Each row below holds a small network's activations on one input, seen along a few directions.
In each table, some parts of the input vary, and every possible input appears once, in random order.
Descriptions start from the smaller parts, as in this example, which fits no table here: line(6) and (point or line(11) or (values(3) and ring(8))).
Shared parts are said once, and a part with two or three values counts as separate values.

Other details of the inputs vary at random and push rows far along two fixed directions, the same in every table; ignore that.

Table:
x1: [ 14 -25  33  12 -45  -4 -35 -39   9 -35  -2]
x2: [  0  57  22 -31 -20  15  64  -2  14   9 -28]
x3: [  3 -32 -46  39  31  25 -19  59  23  27  64]
x4: [ -9  34  22 -40   6 -12  60   2  -5  14 -58]
x5: [ 11 -65 -72  39  14  22 -49  18  21  -1  60]
x6: [ -6  53   4 -51 -13  -9  47  -1   4  11 -39]
x7: [  0  47  19 -23  13  -6  71 -31 -17  11 -48]
x8: [ -8 -23  47   4 -26 -24 -58  -2  -7 -15  17]
x9: [ -18  -12  104    0  -72  -71 -104  -71  -66  -94  -25]
x10: [ -7 -14  -7  16  40 -12   3   8 -10   6   6]
x11: [ -2  40 -16 -14  25  20  65  -7   4  35 -37]
x12: [ 10 -61 -59  34  32  23 -10  33  39  19  47]
x13: [ 10 -14  44  18 -27  -3 -67 -22 -13 -22  21]
x14: [ -5  41 -35 -31  23   5  58   8  -3  21 -40]
x15: [  5 -25 -59  27  17  30 -28  46   7  14  64]
Each input here is: values(3) and (point or line(4)).
Changing only the values(3) part turns x15 into x3. The same change can be made to x9. Which row results?
> x10
Which other rows does x11 become when the values(3) part takes its other values? List them by row number.
> x4, x14
Which other rows does x13 become when the values(3) part takes its other values? List them by row number.
> x6, x8

Table:
x16: [  5 -16 -53  49  51  57  22   8  10  31  30]
x17: [-10  11 -25  -6  36  12   7  30   0  39 -17]
x18: [  15  -28  -34   49  -37   28 -108   -6  -24  -39   86]
x19: [ -9   3 -46  36  59  47   9  44 -10  50  47]
x20: [ 14  52  38 -19 -35   6  77 -25  13   5 -48]
x21: [ -1  -5  -6 -29  -7  -3  67   5  45  -1 -11]
x22: [ 14 -31  58   8 -64 -30 -67 -37   1 -34 -24]
x23: [  3 -53  19  36 -12  -4 -82 -29  -7 -28  -5]
x24: [-12  34  33 -67 -21 -29  69  23  15   2 -25]
x25: [ 10  57  31 -27   7   5  76 -56 -14   1 -56]
x26: [ -1  18 -52  36  75  29   6  22 -18  45  43]
x27: [-20 -14  50   8 -18 -70 -62 -31 -56 -49  -1]
x28: [-12 -49 -72  31  57  28  30  21  13  15  23]
x29: [  -5  -18   28   25    7  -35 -102  -19  -37  -21    6]
x30: [  3  -9 -44  -9  40  31  -2  59  43  54  35]
x31: [ -1 -66   3  50   0 -25 -94  40 -18 -33  63]
x32: [  6  29  10 -43  12 -10  52 -50  -3  11 -72]
x33: [  -3  -13 -111    1   21   27    8   35   13   -3   46]
x34: [  5 -36 -61  17  67   8  35  -4   0  10  13]
x35: [  6  28  33 -64 -38  -5  62 -27  44  14 -63]
x36: [  2   6  82  19 -57 -24 -64  -8 -38 -34  14]
x37: [  5 -33  41  20 -33 -23 -98  14 -20 -20  11]
x38: [  7  10 107  -4 -93 -22 -29 -60   8 -47 -10]
x39: [  6  35 -53 -49 -21  19  17  -3   8   6 -26]
x40: [ -5  74  62 -51 -30   3  63  11  14  15 -23]
x41: [-30  49  27 -48  -1 -35  71   9 -18  -1 -58]
x42: [  8 -35 -65  31  35  15  37  35  36  13  22]
Describe the family of inputs behind these rows.
> values(3) and (point or (values(2) and line(4)))
Changing only the values(3) part turns x29 into x27. The same change can be made to x30. Which row results?
> x24
Which other rows does x18 become when the values(3) part takes its other values? List them by row number.
> x33, x39
Which other rows does x37 become when the values(3) part takes its other values? List them by row number.
> x31, x36
